Each row below holds a small network's activations on one record, seen along a few directions.
Each row is followed by the record's values for the fields LUMA, VEBE, LUZAV, BEF, TIMU.
A field that a record lacks is left out.
Other fields move the rows too, some of them a lot.
(in the rows, 500 means zero)
Strong random noise was added to every row along 18 fixed directions; ignore it. To show where, here is one row again and again, with new noise each time:
[444 579 588 664 549 654 317 704 482 500 569 693 560 331 701 574 584 454
 432 635 619 734 394 530 411 508 520 447 474 454 496 387 443 488 645 559
 385 346 378]
[403 343 529 516 565 816 360 596 657 654 607 417 656 532 720 486 791 627
 420 655 576 362 412 575 420 504 680 362 451 408 311 560 446 498 616 557
 429 681 486]
[581 494 323 444 525 513 649 429 545 526 459 558 391 589 240 702 584 573
 475 281 559 610 458 694 451 570 684 392 392 525 498 586 439 422 497 567
 537 328 420]
[591 651 335 493 515 638 597 485 618 426 618 380 504 639 447 484 561 549
 440 446 609 485 621 353 549 461 512 473 382 398 180 637 554 487 601 462
 507 369 547]
[496 543 367 339 439 489 570 487 533 712 515 553 590 195 460 370 390 501
 443 476 512 567 431 435 454 497 335 370 504 519 598 414 522 376 420 682
 353 381 454]
[506 523 716 671 502 740 335 480 547 472 223 522 270 557 482 441 516 600
 682 525 468 587 532 370 310 511 459 653 532 516 511 478 410 471 512 358
 596 510 510]
[515 506 662 412 536 633 530 686 563 413 606 263 523 306 569 494 608 528
 464 448 451 402 449 364 467 427 446 501 589 554 481 423 467 537 437 582
 442 501 780]
[556 568 298 318 744 506 717 214 438 499 569 571 453 524 320 619 610 471
 462 450 599 513 535 378 388 529 388 460 304 486 477 622 627 596 738 552
 446 318 347]
[564 402 656 575 563 313 333 533 768 597 245 707 477 604 412 286 499 581
 594 377 559 546 689 549 351 607 424 589 698 510 673 393 623 245 258 204
 526 466 363]
[430 385 441 509 545 533 415 656 411 406 635 466 566 542 546 497 481 506
 482 585 491 530 365 535 515 505 520 420 469 517 434 498 440 560 634 597
 448 509 484]
[477 473 600 761 511 372 274 741 564 405 299 611 483 589 689 257 479 480
 647 644 494 555 666 357 592 526 362 687 491 426 511 602 661 483 682 266
 438 544 466]
[506 427 616 602 498 551 386 643 440 402 584 295 525 487 492 390 455 560
 499 516 434 540 456 548 587 450 565 492 479 569 437 499 424 598 457 556
 552 524 557]
[553 261 215 250 402 515 641 519 395 517 504 505 848 567 512 553 635 757
 544 368 666 141 837 504 318 670 461 502 544 641 275 521 333 532 415 694
 658 488 402]
[539 443 603 511 584 498 380 368 370 595 249 728 343 274 535 657 602 646
 673 580 372 542 349 472 366 664 708 513 459 419 702 553 398 516 542 511
 407 519 638]
[541 549 808 539 544 405 344 481 653 371 392 465 432 467 385 318 404 543
 528 277 516 682 514 563 509 529 388 563 585 353 732 529 618 322 132 302
 475 524 597]
[465 281 518 417 697 182 344 548 371 243 442 623 474 672 477 425 416 568
 666 565 391 357 488 415 478 638 443 575 512 464 598 582 579 573 609 362
 457 586 537]
[608 434 446 771 431 393 487 346 258 476 522 412 611 449 326 455 389 565
 416 632 463 611 646 577 560 415 720 362 349 608 249 525 371 672 484 518
 672 354 312]
[397 487 499 601 321 736 485 159 371 516 197 505 444 282 380 541 436 603
 509 597 450 585 493 400 246 452 506 316 334 395 407 585 328 419 455 470
 554 522 447]
[630 438 530 457 587 519 659 445 651 649 436 255 313 424 191 420 588 599
 463 379 367 409 484 521 499 378 631 409 388 687 486 560 501 565 493 575
 538 407 514]
[556 594 840 721 662 534 185 618 515 385 727 315 489 267 604 313 432 479
 426 661 357 699 338 319 590 403 607 441 601 437 427 316 522 538 397 331
 389 425 788]

[350 487 567 520 605 775 666 475 525 357 437 108 348 460 391 607 727 356
 511 244 421 604 536 483 478 431 344 576 407 715 649 502 572 546 598 398
 601 520 598]
{LUMA: bulud, VEBE: lanu, LUZAV: sufor, BEF: damul, TIMU: neb}
[548 298 493 488 683 517 465 297 536 519 568 355 443 661 243 378 458 540
 475 436 395 477 471 416 359 486 490 395 607 622 400 376 486 469 445 308
 573 472 496]
{LUMA: bulud, LUZAV: moro, BEF: damul}
[549 492 262 390 718 584 450 523 624 400 680 422 420 706 367 436 506 504
 540 227 535 679 379 324 549 641 363 475 546 423 456 561 623 300 587 332
 323 401 736]
{LUMA: bulud, LUZAV: dogon, BEF: nuguz, TIMU: neb}
[371 400 406 536 626 661 410 357 537 642 533 426 656 388 620 393 653 416
 498 432 527 688 518 383 495 604 323 445 528 436 594 480 679 329 548 296
 344 562 576]
{LUMA: bulud, LUZAV: dogon, BEF: nuguz}
[622 301 495 643 539 492 618 517 466 597 382 478 544 494 542 537 715 460
 515 507 521 457 580 380 478 471 390 554 593 531 511 633 535 555 670 450
 379 609 654]
{LUMA: bulud, VEBE: gur, LUZAV: sufor, BEF: nuguz, TIMU: neb}
[357 655 418 451 352 586 753 443 445 233 299 501 394 392 391 709 480 362
 459 460 536 498 586 346 313 376 287 432 351 486 464 558 483 453 625 517
 521 388 470]
{LUMA: bulud, VEBE: gur, LUZAV: sufor, BEF: nuguz}
[541 841 362 441 325 506 633 566 681 607 347 768 436 489 581 547 455 471
 521 486 625 451 729 378 509 523 424 622 445 455 426 480 581 377 547 474
 540 340 374]
{LUMA: sigu, LUZAV: dogon, BEF: damul, TIMU: neb}
[588 376 600 616 543 532 415 717 623 364 381 396 534 459 494 457 694 570
 513 240 533 516 675 405 447 538 428 541 600 567 456 531 507 401 427 316
 448 458 699]
{LUMA: bulud, LUZAV: moro, BEF: nuguz, TIMU: zar}
[540 447 614 719 387 670 510 291 428 508 382 445 425 548 483 490 456 522
 488 710 490 506 408 337 371 333 473 437 539 338 310 647 373 554 551 485
 453 657 594]
{LUMA: dafo, LUZAV: moro, BEF: damul, TIMU: neb}
[545 518 525 590 436 726 524 352 686 758 306 387 337 498 458 343 574 527
 528 568 475 498 464 360 522 393 438 495 463 409 444 670 551 447 563 458
 409 661 570]
{LUMA: dafo, VEBE: gur, LUZAV: sufor, BEF: damul, TIMU: zar}
[428 359 450 575 595 402 279 388 209 220 345 675 427 614 488 537 383 543
 673 599 407 527 478 345 427 656 455 546 421 434 473 575 434 560 690 282
 507 557 525]
{LUMA: bulud, VEBE: gur, LUZAV: sufor, BEF: damul, TIMU: zar}
[712 371 430 649 576 359 637 547 642 621 551 448 426 902 330 490 530 359
 577 392 551 682 534 504 502 484 474 662 894 648 530 346 592 405 464 364
 528 430 595]
{LUMA: dafo, LUZAV: moro, BEF: nuguz}
[566 398 515 445 472 556 483 805 612 379 569 551 648 640 563 612 694 630
 446 295 724 364 626 687 422 576 521 521 571 513 410 560 374 482 441 611
 514 471 458]
{LUMA: bulud, VEBE: gur, LUZAV: sufor, BEF: nuguz, TIMU: neb}
[625 519 703 661 534 440 582 495 604 500 584 494 472 684 524 606 636 447
 387 589 589 487 455 669 586 375 675 504 533 338 427 650 528 596 488 499
 482 605 523]
{LUMA: dafo, VEBE: lanu, LUZAV: sufor, BEF: damul}
[523 665 420 506 594 565 496 233 396 579 543 503 513 316 487 481 499 431
 496 444 502 733 546 353 532 596 425 500 429 452 540 471 605 461 494 359
 460 361 548]
{LUMA: sigu, VEBE: lanu, LUZAV: sufor, BEF: nuguz}
[595 399 335 526 604 424 370 512 506 760 546 629 546 580 414 223 363 578
 534 634 494 465 560 448 496 522 455 509 500 707 400 398 505 594 641 573
 485 387 195]
{LUMA: dafo, LUZAV: moro, BEF: damul, TIMU: neb}
[648 701 334 521 528 481 679 504 776 575 530 528 363 629 370 581 557 422
 425 462 583 597 498 379 505 408 603 432 583 407 330 525 620 335 546 420
 391 330 611]
{LUMA: sigu, LUZAV: moro, BEF: nuguz, TIMU: neb}
[385 348 375 303 521 478 680 630 679 573 498 463 385 543 355 442 460 363
 421 464 428 422 248 473 420 372 256 346 547 595 619 487 578 400 663 629
 315 540 483]
{LUMA: dafo, LUZAV: moro, BEF: damul}
[507 538 372 378 590 460 518 185 399 518 639 635 619 666 466 550 425 445
 501 462 646 636 490 487 430 636 380 516 629 376 550 428 564 433 364 443
 493 543 444]
{LUMA: dafo, VEBE: gur, LUZAV: sufor, BEF: damul, TIMU: zar}
[473 424 541 543 541 406 495 491 472 582 542 532 572 640 599 472 523 431
 540 649 546 528 448 641 570 491 528 567 556 467 629 542 579 589 517 563
 485 667 410]
{LUMA: sigu, VEBE: lanu, LUZAV: sufor, BEF: nuguz, TIMU: neb}
[401 604 600 330 680 378 413 441 316 303 651 593 512 348 658 536 413 441
 541 665 417 405 400 281 456 550 392 572 481 428 613 401 574 630 595 490
 442 498 603]
{LUMA: dafo, LUZAV: dogon, BEF: nuguz, TIMU: neb}
[500 525 344 341 304 472 577 528 572 635 383 555 440 617 482 362 334 576
 597 491 498 365 441 521 633 510 415 532 456 365 529 710 491 423 488 683
 431 665 499]
{LUMA: bulud, VEBE: gur, LUZAV: sufor, BEF: nuguz}
[318 440 241 314 612 275 623 605 350 499 619 414 557 380 548 557 513 292
 536 455 288 477 514 550 709 635 483 541 435 813 734 310 669 550 708 481
 564 421 461]
{LUMA: bulud, LUZAV: moro, BEF: damul}
[572 581 538 296 600 444 590 320 496 637 520 617 534 241 379 354 382 545
 439 510 561 438 532 352 281 432 230 450 464 519 597 412 523 549 406 693
 422 307 287]
{LUMA: bulud, VEBE: lanu, LUZAV: sufor, BEF: nuguz}
[477 513 370 372 405 539 615 453 417 606 586 579 569 292 435 661 467 533
 380 415 523 542 381 648 406 520 586 313 427 538 542 411 334 460 426 735
 502 305 384]
{LUMA: bulud, LUZAV: moro, BEF: nuguz}
[523 321 456 577 517 179 490 411 534 649 350 585 521 554 444 324 455 526
 532 691 384 306 650 496 509 483 582 469 478 568 477 511 587 546 554 371
 564 518 325]
{LUMA: dafo, VEBE: gur, LUZAV: sufor, BEF: damul}
[488 397 556 594 450 492 444 414 371 459 368 432 369 480 364 422 338 503
 577 493 387 624 378 449 470 467 422 466 516 520 566 539 438 495 477 468
 470 584 571]
{LUMA: sigu, LUZAV: dogon, BEF: nuguz, TIMU: zar}
[588 547 527 560 437 373 538 382 355 659 560 603 621 612 544 511 408 469
 518 669 568 539 549 663 610 515 597 599 591 536 532 432 456 627 397 606
 625 575 330]
{LUMA: sigu, VEBE: gur, LUZAV: sufor, BEF: nuguz}
[741 496 554 580 502 291 689 693 620 493 348 653 361 640 410 578 615 428
 527 268 636 592 548 574 629 485 327 674 585 453 695 743 640 494 575 550
 322 508 572]
{LUMA: dafo, LUZAV: dogon, BEF: damul, TIMU: zar}
[402 583 397 199 468 613 554 308 425 371 390 423 350 528 364 522 348 627
 659 384 412 333 526 334 372 577 390 549 422 496 481 529 422 488 417 539
 637 509 570]
{LUMA: sigu, VEBE: lanu, LUZAV: sufor, BEF: damul}
[585 542 725 508 473 296 550 433 499 500 245 679 387 529 557 596 502 490
 648 531 444 418 591 501 473 552 518 723 688 495 751 474 539 508 369 391
 570 628 603]
{LUMA: sigu, LUZAV: moro, BEF: damul, TIMU: neb}
[513 431 425 652 452 350 506 659 503 387 436 669 613 540 584 407 498 443
 429 683 628 422 655 320 456 385 263 470 489 403 324 644 556 540 760 455
 341 461 369]
{LUMA: dafo, VEBE: gur, LUZAV: sufor, BEF: nuguz, TIMU: neb}
[406 455 507 319 306 567 554 429 309 369 319 564 468 273 438 685 360 606
 555 554 377 290 431 409 243 498 492 378 531 552 481 381 217 482 357 637
 566 564 596]
{LUMA: bulud, VEBE: lanu, LUZAV: sufor, BEF: nuguz, TIMU: zar}
[560 517 687 499 617 565 479 718 791 484 541 452 491 686 625 385 696 505
 496 390 646 436 606 502 490 467 365 690 574 442 563 568 652 504 503 461
 479 539 481]
{LUMA: bulud, LUZAV: moro, BEF: nuguz, TIMU: neb}
[701 475 535 611 328 448 453 633 595 648 643 393 515 623 367 261 236 557
 468 349 566 720 340 714 709 436 498 485 688 442 541 531 427 393 149 677
 440 505 584]
{LUMA: dafo, VEBE: gur, LUZAV: sufor, BEF: nuguz, TIMU: neb}
[351 203 259 359 473 560 513 567 366 416 764 301 656 780 486 557 461 569
 503 557 385 237 466 607 467 558 662 409 588 757 250 301 287 593 542 539
 741 594 466]
{LUMA: dafo, LUZAV: dogon, BEF: damul, TIMU: neb}
[632 561 570 551 430 622 432 259 618 612 427 460 368 690 300 305 326 675
 517 532 505 480 479 433 452 427 556 486 495 350 301 612 417 447 321 461
 554 559 479]
{LUMA: dafo, LUZAV: moro, BEF: nuguz}

Which values does each new row have?
[609 516 498 556 582 352 509 398 425 467 784 563 701 696 588 609 523 436
 448 569 611 571 554 604 540 560 666 539 712 444 405 355 530 523 365 429
 582 451 517]
{LUMA: dafo, LUZAV: moro, BEF: nuguz}
[423 597 379 509 454 699 520 481 606 730 431 409 390 406 490 472 572 524
 506 507 394 468 549 545 595 481 671 448 273 661 419 481 495 493 631 507
 611 457 345]
{LUMA: bulud, LUZAV: dogon, BEF: nuguz, TIMU: zar}
[704 492 570 643 791 310 364 525 687 697 588 676 430 514 500 457 616 477
 449 626 502 638 353 462 524 506 702 423 616 405 509 469 654 466 594 368
 250 407 555]
{LUMA: sigu, LUZAV: moro, BEF: nuguz, TIMU: zar}
[576 642 510 301 534 597 508 573 545 637 657 596 508 559 648 520 496 561
 563 493 610 463 426 574 532 583 512 657 601 483 587 436 487 537 423 742
 523 503 479]
{LUMA: sigu, LUZAV: moro, BEF: nuguz, TIMU: neb}
[309 542 486 399 362 593 486 418 501 349 282 430 511 410 539 512 461 521
 581 496 429 398 583 361 390 540 420 508 496 453 502 499 506 347 388 355
 560 653 642]
{LUMA: sigu, LUZAV: moro, BEF: nuguz, TIMU: neb}
[623 387 678 657 667 481 293 631 696 625 612 370 506 592 461 348 644 560
 461 359 507 624 494 695 643 542 690 492 593 572 558 468 594 454 353 352
 463 529 531]
{LUMA: sigu, LUZAV: dogon, BEF: nuguz, TIMU: zar}
[485 688 690 677 575 525 414 382 337 293 303 527 389 261 561 641 586 415
 591 507 454 720 573 379 555 543 491 638 356 402 656 583 593 560 554 304
 479 485 649]
{LUMA: bulud, VEBE: gur, LUZAV: sufor, BEF: nuguz, TIMU: zar}
[609 492 645 379 807 425 487 410 430 301 677 578 433 619 337 663 584 544
 419 407 593 484 363 569 442 538 534 485 455 406 544 607 509 662 514 565
 411 466 501]
{LUMA: dafo, VEBE: gur, LUZAV: sufor, BEF: damul}
[714 500 415 552 326 590 527 323 375 751 443 484 632 460 507 407 424 612
 599 401 624 667 577 499 576 592 452 613 617 441 519 614 396 469 279 690
 479 572 604]
{LUMA: bulud, LUZAV: moro, BEF: nuguz, TIMU: neb}
[662 480 733 695 564 292 487 730 232 486 654 539 576 407 698 620 536 401
 535 633 474 612 467 692 697 501 664 707 601 649 662 408 436 834 546 727
 545 460 509]
{LUMA: bulud, LUZAV: moro, BEF: damul}
[614 439 501 582 651 486 504 263 540 663 609 283 535 481 242 336 520 484
 405 440 445 598 613 499 540 448 571 420 507 725 414 363 588 522 372 345
 595 419 409]
{LUMA: dafo, LUZAV: dogon, BEF: nuguz, TIMU: zar}
[501 267 526 505 636 306 469 619 530 527 431 677 626 335 534 400 605 474
 416 563 548 371 568 370 365 487 257 401 519 529 556 514 599 506 670 448
 280 489 369]
{LUMA: bulud, LUZAV: dogon, BEF: damul, TIMU: zar}
[559 394 614 545 595 413 525 775 665 397 552 393 481 753 475 520 655 480
 457 362 601 454 513 689 616 460 528 573 545 495 523 653 582 549 535 512
 454 589 543]
{LUMA: sigu, VEBE: gur, LUZAV: sufor, BEF: damul}
[663 449 482 630 532 379 528 663 660 768 317 639 425 335 503 417 649 521
 480 569 512 481 552 454 541 454 514 494 461 537 543 606 582 515 687 557
 293 425 444]
{LUMA: dafo, VEBE: gur, LUZAV: sufor, BEF: damul, TIMU: zar}
[496 510 773 558 587 341 424 183 458 486 278 652 502 392 412 498 529 534
 500 549 511 511 652 614 341 510 557 517 452 443 684 504 564 492 279 341
 604 541 312]
{LUMA: dafo, VEBE: gur, LUZAV: sufor, BEF: nuguz}
[235 427 474 494 415 528 629 312 432 642 264 489 603 109 565 594 612 365
 425 691 404 451 514 489 317 409 474 322 393 559 669 430 558 454 585 496
 492 600 367]
{LUMA: sigu, LUZAV: moro, BEF: nuguz, TIMU: neb}
[568 501 400 728 241 331 596 560 431 430 389 733 754 650 590 555 465 484
 406 662 801 503 722 625 503 404 472 468 465 302 288 761 482 527 553 626
 457 550 249]
{LUMA: sigu, LUZAV: moro, BEF: nuguz, TIMU: neb}
[669 684 475 340 656 581 638 183 571 751 558 449 400 320 416 566 640 564
 502 347 460 537 487 440 567 597 661 540 422 466 592 540 574 512 398 511
 475 403 652]
{LUMA: bulud, LUZAV: moro, BEF: damul, TIMU: neb}
